cols: C M R F S V
Kalef: [ 4 18  3  8 -9  4]
mipul: [ 0 -1  0 -1  0  0]
fuzus: [ 13  15  42 -84 -44 -12]
roz: [  3  -3  13 -34 -12  -6]
ziz: [ 25  87  39 -14 -65  12]
Gulu: [ 19  68  27  -5 -48  10]
tis: [ 0 -4  3 -9 -1 -2]
down: [ 0 13  3 25 19]
C
loc: [25]
ziz, 0
down: [ 0 13  3 25]
C

cols: N K G W H
roz: [  7  -2 -40 -22  23]
mipul: [  3  -7  67  46 -30]
ziz: [-11 -31   1  -6 -28]
mavaf: [ -6 -47 -27  48 -70]
Kalef: [  2 -49 -35  66 -76]
loc: [2]
Kalef, 0
down: [  3 -11  -6   2]
N
loc: [-2]
roz, 1
loc: [46]
mipul, 3
down: [-31 -47 -49]
K
down: [-11  -6]
N

cols: L D U Y T
tis: [ 47   5  -2 -23 -15]
Kalef: [ 11 -33 -41 -22  22]
roz: [  2 -18 -18   0  13]
Gulu: [0 1 7 6 0]
mavaf: [ 53  13  16 -36 -10]
vavo: [-12 -47 -36  17  33]
bidad: [ -5  14 -39  13 -23]
tariv: [ 95   1  15 -34  -1]
fuzus: [ 28  66  22 -37 -97]
down: [ 13 -47  14   1  66]
D
loc: [-2]
tis, 2
down: [ 22  13   0 -10]
T
loc: [14]
bidad, 1
down: [-23  -1 -97]
T
down: [ -2 -41 -18   7  16 -36]
U

cols: B P J E
roz: [-14 -50 -72  48]
mipul: [ -4 -86 -28 -85]
ziz: [  5  25 -87   7]
down: [-85   7]
E
down: [-28 -87]
J
loc: [5]
ziz, 0
down: [-4  5]
B
loc: [-85]
mipul, 3
loc: [-50]
roz, 1

cols: lunet Malu Kose Nuv lolat Dudot Dori mukuz
vavo: [ -6  41 -33 -42   8  16 -14  -2]
fuzus: [-19  48   7   1 -16 -13 -20 -18]
tis: [ -6  -5  -5 -16   5   1  17  26]
bidad: [-67  58 -22 -30  -1   7 -23 -15]
ziz: [-69  32 -34 -42  11  18 -10   3]
down: [-33   7  -5]
Kose
loc: [11]
ziz, 4
down: [ 1  7 18]
Dudot
loc: [41]
vavo, 1
loc: [-13]
fuzus, 5
down: [-18  26]
mukuz
down: [  7  -5 -22]
Kose

cols: gim Somez nevo ses dat vodo gal
Gulu: [ 27  28  53  31 -51 -80  18]
vavo: [ -5 -38 -43 -27  44  44  -1]
fuzus: [ 60 -17 -65 -51  69  74 -21]
roz: [ 43 -65 -13 -13  37  15  59]
ziz: [ 40 -65 -12 -19  55  31  79]
loc: [43]
roz, 0
loc: [55]
ziz, 4
loc: [59]
roz, 6

cols: Q A Z X
vavo: [-46  31  69  58]
Kalef: [ 49  42 -58 -91]
fuzus: [ 52 -41  40 -54]
tariv: [ 84 -31   5 -43]
tis: [-57  13  12  47]
fidu: [-46  31 -43  58]
roz: [ 11 -45  12  46]
down: [-91 -54 -43  47]
X
loc: [49]
Kalef, 0
loc: [47]
tis, 3
down: [-58  40   5  12 -43]
Z
loc: [46]
roz, 3

cols: Lag zilab vek gov Doseb Pud fimi vifem Koz Kevo
Gulu: [ 48  27  34  -6  19 -18 -20 -29   8  -4]
vavo: [ -7  -7 -10  -7 -35 -16  44  10 -71  64]
mavaf: [ 59  -9  -1  -4 -41 -16  31 -19 -16  21]
ziz: [ 26 -23 -17 -12  21 -22   6  45   5   1]
Kalef: [-31   2   7  -3 -16  26   8 -29  13 -27]
roz: [ -5  51  12  28  41  10  27  28  18 -13]
loc: [6]
ziz, 6
down: [-6 -7 -4]
gov
loc: [-18]
Gulu, 5

